A small network was shown many inputs. Here are its activations along a few directions, one row for each input.
In each table, some parts of the input vary, and every possible input appears once, in random order.
Descriptions start from the smaller parts, as in this example, which fits no table here: line(6) and (point or line(9) or (values(2) and ring(8))).
Shared parts are said once, and a part with two or three values counts as separate values.

Other details of the inputs shift rows strongly along three fixed directions, in all tables alike. That doesn't count.

Table:
row 1:  0  0 -3 -9  7  6  5 -7 13 14  3
row 2:  -5   1  -7  -2 -19  -5  -6  -2  -6  -6   7
row 3:   4   1  -8   4 -15  -5  -7   3   2  -8   6
row 4:  -5 -13  42  -3  20  17  11  42 -16  -5  -5
row 5:   1   4  -3   6 -13 -10  -9  -1  -6  -4   5
row 6:   6   0  -5   4 -16  -6 -11  -1  -4  -3   0
row 7:   1   4  -2   7 -13 -10 -10  -1  -4  -4   5
row 8:   0  -6   4 -13  35   9  12  -5   5 -14 -12
row 9:   5  -2  -8   3 -18  -3  -8   2   3  -6   1
row 10: -3  3 -8 -3  9  2  9 -9  8 14  4
row 11:  -2   4  -1  -1  11   0   2 -10   8  17   2
row 12:   2   5  -1   3 -15 -11  -9  -2  -6  -4   5
row 13:   1   3  -5   2 -17  -8  -4   0  -2  -7   6
row 14:  -4   2  -2  -1 -16  -8 -11  -3  -9  -3   5
row 15:  2  4 -5 -3 11  2  1 -9  8 16  2
row 16:  -2  -7   6  -6  36   5  11  -8  -3  -9 -17
row 17:  -2  -7   5  -6  11  -4   0   1  -8 -34  -9
row 18:   1  -9   7   1  13  -5  -4   1 -11 -31 -15
row 19:   0   3  -1  -8   9   3   1 -10   6  18   3
row 20:   1  -7   4   1  13  -5  -2   1 -15 -30 -14
row 21:   1 -12  36   3  21  20  12  45 -14  -5  -9
row 22:   1   0  -9   5 -18  -6  -3   0  -4  -6   2
row 23:  -4   0  -6  -2 -19  -5  -7  -2  -4  -7   6
row 24:   1  -1  -7   5 -18  -6  -5   0   0  -6   1
row 25:   2   3 -10  -2   7   6   7  -7  12  14   0
row 26:  -2   2  -6  -2   7   1   5 -11   1  19  -1
row 27:   1   3   1   1 -15 -11 -12  -3  -3  -4   5
row 28:   4 -10   1  -1  11   0  -1   4  -4 -34 -14
row 29:   3   2  -6  -2   7   3   2 -10   6  18  -2
row 30:  -1   6  -5   1   9   0   4 -11   6  17  -1
row 31: -1 -3 30 11 -7 13  5 42 -4 22  5
row 32:  -2 -10   3  -9  11   1  -4   1  -6 -35 -10
row 33:   1   5  -4   6 -13 -10  -8  -1  -8  -3   6
row 34:   2   3 -10  -2   8   5   6  -7  14  14   0
row 35:   1   2  -6   6 -16  -8  -7   0   3  -8   5
row 36:   4   1  -7   4 -15  -5  -8   3   4  -8   5
row 37:   3   0  -5  -3   7   4   1 -10   8  18  -2
row 38:   7   1  -4   5 -16  -6 -11   0  -2  -3   0
row 39:  -1   5   1  -4   9   0   3 -11   6  17   2
row 40: -2  1 -8 -2  5  4  9 -9  8 15  0
row 41:  -1   2  -5  -2   7   1   4 -11   3  18  -2
row 42:   5   2  -9   6 -17  -4  -7   3   4  -7   2
row 43:   6   2  -8   6 -16  -5  -8   3   5  -8   2
row 44: -1  3 -7  0  8  2  7 -9 14 14 -1
row 45:   6   3  -3   5 -13  -8 -13   0  -1  -5   4
row 46:  -2   4 -10   0   7   2   9  -9   9  14   1
row 47:  -3   2  -2 -10   8   5  -1 -10   4  17   2
row 48:  -3  -6  22   7 -12  17  13  41  -7  20   7
row 49:  -5  -6   6  -7  13  -4  -4  -1 -19 -30  -9
row 50:  -1   6  -6   0  10   0   5 -11   3  17   0
row 51:  -2   4 -10  -1   7   3  10  -9   7  15   1
row 52:   0   2  -4   0   7   0   3 -12   7  17  -2
row 53:  -1  -6   4  -3  11  -4   1   2  -8 -34 -10
row 54:   3   5  -4   8 -14 -10  -8   0  -5  -4   2
row 55:   3   4  -3   9 -14 -10  -9   0  -3  -4   1
row 56:   2   3  -7   8 -17  -7  -5   1   3  -7   2
row 57:  -3  -3   4  -5  39   4  12  -8  -4 -10 -16
row 58: -7  0 -2 -9  5  5  4 -9 10 14  3
row 59:  -2   4 -10   0   7   3   9  -9   9  15   0
row 60:  -3  -7   3  -6  11  -3   1   1 -11 -33  -7
row 61:  -4   1   2  -2  31  24  20 -20  -8 -20  -5
row 62:   2  -1  -6   6 -18  -7  -5   1   2  -6   1
row 63:   4   2   0   0 -15  -8 -14  -1  -2  -4   5
row 64:   0   2  -6   6 -16  -8  -6   1   1  -7   5
row 65:  -3  -6   2  -6  36   7  14  -5   4 -13 -15
row 66:   7   4  -4   7 -14  -7 -12   1   0  -4   1
row 67:   5  -5   4   1  15  -3  -5   4 -10 -31 -13
row 68: -1  1 -4 -9  7  6  5 -7 11 14  4
row 69:  -3   1   0  -1 -16  -8 -13  -2  -5  -3   4
row 70:   2   3  -8   7 -16  -7  -4   2   0  -7   3
row 71:  -9  -9   5 -15  33   9  11  -7   0 -13 -12
row 72:  -2  11   0   6   4  19  10 -21  -6  10   9
row 73:   1  -1  -8   5 -18  -6  -4   0  -2  -6   2
row 74:   0   1  -2  -3 -16  -6 -15  -2  -4  -4   5
row 75:   0  -7   6  -3  12  -4   0   2  -4 -35 -11
row 76:   4  -9   0  -2  11   0   0   4  -6 -34 -13
row 77:   0   4  -1   0 -15 -10  -9  -3  -9  -4   7
row 78:  -7  -6  32   1 -10  16   4  40 -11  23  10
row 79:  -1  -1  -6  -4 -18  -3 -10   0  -1  -8   6
row 80:   3   4   0  -6   9   2   0 -10  10  17   2
row 81: -3  3 -8 -2  9  2  8 -9 10 14  3
row 82:  -2  -7  24   8 -13  16  11  41  -3  20   6
row 83: -2  3 -3 -5  7  2  7 -9 11 14  3
row 84:   5  -2  -9   3 -18  -3  -7   2   1  -6   1
row 85:  -1   1  -2   0 -18  -8  -7  -1   2  -7   6
row 86:  2  2 -4 -7  7  5  5 -8 15 13  2
row 87:   0   6  -4   1  10   0   4 -11   7  17  -1
row 88:  -3   4   1  -7   9   1   4 -11   3  18   4
row 89:  3  4 -5 -1  9  3  2 -8  9 17 -2
row 90:   1   3  -8   8 -17  -7  -4   1   1  -7   2
row 91:   2   1  -3   6 -16  -9  -9  -2  -5  -3   0
row 92: -4  2 -3 -7  6  4  8 -8  8 15  5
row 93:  -2  -2  30   5  -9  13   7  39 -11  22  10
row 94:  -1   6  -7   0   9   0   6 -11   2  18   0
row 95:   1  -5  10  -2  15  -7  -4   0 -10 -32 -12
row 96:  -2  -4  26   8 -10  14   8  38 -12  24   7
row 97:  -2  -1  -7  -2   5   4   7 -10  12  15  -2
row 98:  2 -3 31  3 -8 15  4 41 -6 21  9
Each input here is: values(2) and (point or (line(6) and line(8))).
The inputs of row 2 and row 49 match in every part but the values(2) part. If row 97 is changed in the same way as row 2 into row 49, which row does it become?
> row 18
The inputs of row 23 and row 14 match in every part but the values(2) part. If row 48 is changed in the same way as row 23 into row 14, which row does it become?
> row 96
The inputs of row 52 and row 62 match in every part but the values(2) part. If row 6 is changed in the same way as row 52 into row 62, which row does it become?
> row 84
Which other rows does row 5 become when the line(8) part takes its other values? List them by row number.
> row 12, row 14, row 20, row 41, row 54, row 57, row 88
Which other rows does row 9 become when the values(2) part takes its other values? List them by row number.
> row 37
Which other rows does row 94 become when the values(2) part takes its other values? List them by row number.
> row 51
Which other rows does row 87 become when the line(6) part takes its other values? List them by row number.
> row 31, row 50, row 54, row 66, row 67
Which other rows does row 51 become when the line(6) part takes its other values? List them by row number.
> row 25, row 42, row 56, row 59, row 90

Table:
row 99:   1   9  -9  -3  -4  -2  -7 -17  14  27   9
row 100:  -2  -3   2   6   6 -10  -2   3 -13 -27 -10
row 101:  -6   2   1  -6  34   8  14 -14   4  -1  -7
row 102:   3  -5   5  -1   6 -10 -11   2 -10 -25 -10
row 103:   4  -6  -6  -2  -5  -7  -7   6   0 -34 -11
row 104:   1   7 -11  -1  -4  -7  -7 -15  11  30   3
row 105:  -1  -5  -1   2   4  -4  -4  -4 -16 -28 -10
row 106:  -4  -2   3  -3   6  -9  -5  -1  -8 -31  -4
row 107: -6 -4 24  1  8 27 15 25 -4 24  6
row 108:   2   5 -13  11 -36 -13 -15  -5 -10  -2   6
row 109:  -2  -3  -1 -10  33  10  15 -18  -2   1 -11
row 110:   3  -1   1  -7  13  -3  -7 -11   0 -17  -5
row 111:   4  -5  28   6 -18   5  -8  39 -12  -1   6
row 112:  -4   6 -11  -6  -9   2  -2 -18   9  26  11
row 113: -4 -2 26  2 11 17 20 28 -4 26  5
row 114:   2  13 -11  11 -36 -14 -14  -6  -2  -8  15
row 115:   0  -2  -1   0   2   0  -5  -8 -12 -32  -4
row 116:   2   5 -17   2 -11   3   6 -15  22  22   3
row 117:  -3  -8   1  -5   5  -6  -6  -2 -14 -27 -10
row 118:   3  -7  14   5 -16  10   2  43   1   9   6
row 119:  -8  -3   3 -11  36   1  13 -10   3   2 -11
row 120:  -1  -2  -4  -4  12   1   1 -14  -9 -19  -7
row 121:   4   8 -20   1  -9   3   5 -12  20  23   3
row 122:   0  10  -9   4 -33 -16 -16  -7   0  -7  15
row 123:   4   9 -12   4  -5  -3  -3 -17  10  29   5
row 124: -6 -4 27 -4 11 14 17 30 -2 27  5
row 125:  -6   0   0  -5  36   4  15 -13   2   2 -11
row 126:   6  -6  16  16 -30   9  -2  52  -9  -6   6
row 127:   1   1   3  -7  35  11   9 -15   6  -1  -8
row 128:   5  -8  17  17 -28   7   0  50  -7  -7   8
row 129:   6  10 -11   2  -5  -3  -1 -18  10  28   7
row 130:   3  -9  -4   0  -7  -7  -5   3   1 -35 -10
row 131:   0  -7   2  -7   5  -6  -4  -4 -15 -29  -8
row 132:  -3 -11  21   1   3  20  17  34  12  25   4
row 133:  -3  -8   1  -4   5  -7  -6  -1 -15 -26 -11
row 134:   5  11 -10   2  -5  -1  -2 -18  11  27   8
row 135:   2   3 -20  -2  -6  -3   2 -10  22  24   8
row 136:   6   9 -14  11 -25 -14 -15 -10   1  11   5
row 137:  -4  -5   4  -1   8 -12  -4   3 -11 -26 -10
row 138: -7 -3 27 -4 11 16 16 30  0 26  7
row 139:  -1   2  -2  -1  13  -4   4 -10  -5 -18  -5
row 140:   2   5 -12   2 -35 -13 -17  -8  -6  -4  11
row 141:   0  -6  -8  -3  28   8  16 -13  15  -3 -11
row 142:   3  11 -10   3  -5   1  -4 -18  12  26   9
row 143:   8   6  -8   5 -33 -18 -20  -4  -3  -1   8
row 144:  -6  -4   1 -16  31  11   9 -17   2  -2  -6
What is each input in this table made of?
> values(2) and (ring(5) or (values(3) and line(6)))
The inputs of row 102 and row 123 match in every part but the values(2) part. If row 103 is changed in the same way as row 102 into row 123, which row does it become?
> row 121
The inputs of row 108 and row 133 match in every part but the values(2) part. If row 127 is changed in the same way as row 108 into row 133, which row does it become?
> row 110
